A small network was shown many inputs. Here are its activations along a few directions, one row for each input.
In each table, some parts of the input vary, and every possible input appears once, in random order.
Descriptions start from the smaller parts, as in this example, which fits no table here: one of 6 places along a line, together with either a single point or one of 9 places around a ring or (one of 3 separate values, together with one of 5 places around a ring).
Shared parts are said once, and a part with two or three values counts as separate values.

Rows:
R1: [-12   6  44 -16 -43 -57 -28   6  -4  -7  28 -25   8  14  35 -24]
R2: [-24 -23   7 -15 -38 -60 -19 -16 -11   9  21 -41  14  16  35  -5]
R3: [ -4 -34  44 -15 -11   1  41  -6 -31 -20  -8 -43 -26  52  -2  25]
R4: [ -5   7  -6  35  18 -37   8  14 -55 -84  43 -44 -15   0  23  19]
R5: [ 60  25 -63  38  37 -15   2  10 -18 -68  29  19  19 -26 -23  40]
R6: [-65  11 -20  43   9 -11  -6 -11  10  46 -29  -8   3 -29   8  -2]
R7: [  5 -29  25   1 -11 -15  47  -9 -32  19  16 -50 -15  31  11  15]
R8: [ 76   6  -7 -22  22  35  21  12  10  -2  -6  26   9  21 -39  18]
R9: [-50  20 -37  66  57   2 -12  42 -38 -54  -6   4 -19 -60  -8  -2]
R10: [ 57  24 -11 -14  -9 -24 -40 -14  27   9  21  38  42  -7 -18 -13]
R11: [-56  23  -2   1 -16  27 -50  17  17   8 -18  18 -24 -35  18 -31]
R12: [  2  -1  48 -18 -38   0  -3  27 -20 -23  26  -5 -13  31  49 -28]
R13: [-47   6 -11  16  30  21  42  -4 -10  45 -30  -9 -22 -26 -14  -4]
R14: [  6  -9  50 -20  -5  11  33  25 -22 -21   6 -41 -22  50  12   3]
R15: [-39  20  15  -8  31  52  27  33  -2   4 -42  -3 -22 -19 -15 -22]
R16: [ 71  17  -6 -18  -8  27 -17  11  11  -5  16  58  18   5  -4 -14]
R17: [-43  31  17  -2  -2  50 -15  38  -4   2 -18  27 -11 -36  18 -45]
R18: [ -7 -10  28 -17 -56 -21 -36   5   3 -18  25 -17 -21  25  49 -16]
R19: [  1  -9  62 -30  -7   9   2  15   1 -32  12 -17 -25  32  41  -1]
R20: [-41  20  28 -16  29  57  -6  23  20  -9 -35  18 -22 -38  13 -21]
R21: [ 45  -6 -48 -14  -4 -27 -32 -36  22  24  14  24  49  -3 -20   3]
R22: [-11 -29  11  23 -35 -50   4 -17  -9  18  14 -50  10  22  34  10]
R23: [ 71   8   5 -30  21  34 -10  -1  34 -15   0  48   7   4 -10  15]
R24: [ 60  12 -25 -16 -21  10 -48 -13  34  -3  16  46  11   3  -6  -7]
R25: [-21 -46  12   2 -33 -36  32 -22  -7   1  20 -49  -3  31   6  20]
R26: [-63  38  15   6  -2 -11 -42  18   9  22 -12  10   6 -44   5 -35]
R27: [ 57 -11 -44  25   0 -18 -11 -37  23  33   5  14  44   4 -21  17]
R28: [-76  11 -23   7   6 -21 -30  -5   6  38 -20   2   8 -34   7 -15]
R29: [-53  -2   7  -3  27  36  39   0  -8   4 -57  -1 -30 -12 -26   2]
R30: [ 73 -15 -32   1  19  12  33 -25  -1  35   5  13  16  10 -40  24]
R31: [-76 -12 -22  23  12   0  25 -16  13  29 -26  -4 -11 -20 -20   5]
R32: [ 66 -19 -16 -16  17  24  30 -21   3  -3 -21  25   6  25 -52  39]
R33: [ 46 -29 -45   4   1  -5  18 -43  26  17   9  16  32  12 -48  29]
Question: What is each input in this table made of?
Answer: one of 3 separate values, together with either a single point or one of 10 places around a ring
Question: The inputs of R8 and R14 match in every part but the choice among 3 separate values. If R24 is changed in the same way as R8 into R14, which row does it become?
Answer: R18
Question: Change only the choice among 3 separate values in R16. List by row number the other rows that result.
Answer: R12, R17
Question: Which other rows agree with R31 in the choice among 3 separate values? List them by row number.
Answer: R6, R9, R11, R13, R15, R17, R20, R26, R28, R29
Question: Change only the choice among 3 separate values in R30. List by row number the other rows that result.
Answer: R7, R13

Rows:
R34: [-47  25  -7   7  34  13 -19  12  11  -5 -25  14  -6 -44  -1  -9]
R35: [ 58  -7 -24  -7   1   3  -7 -26  25  27   2  23  24   8 -16  15]
R36: [-27 -11  36 -11 -23 -20  12   8 -21  -2  22 -39 -13  16  40 -14]
R37: [-67   4  18   4  -5  23  -5  13   9   4 -24  -1 -26 -17  16 -19]
R38: [  7 -29  -5  13  38  21  80  -8 -28  -8 -21 -31 -20  23 -39  43]
R39: [  0  33 -18   4  24  43 -12  22   4   9 -22  42  -2 -35 -18 -21]
R40: [ 28  17 -40  15  18   4  -9  -8  18  17   0  38  29 -27 -31  -1]
R41: [ 44  -9  27 -31 -25 -25  -6  -7   3 -10  21  -8  16  38   2   4]
R42: [ 59 -14 -26 -14 -16 -10 -15 -19  11 -22  26  20  16  18 -11  16]
R43: [ 17 -10  26   7 -27 -27  -7   5 -13 -21  28 -28  -4  28  36   4]
R44: [-72   0  12  12 -18 -24 -11   7 -17  11  -8 -31 -13  -8  20 -18]
Question: What is each input in this table made of?
Answer: either a single point or one of 10 places around a ring
Question: Start at R41 and move only the place on the ring of 10, one step at a time. The first step leads to R43. Which rows follow, in order?
Answer: R36, R44, R37, R34, R39, R40, R35, R42
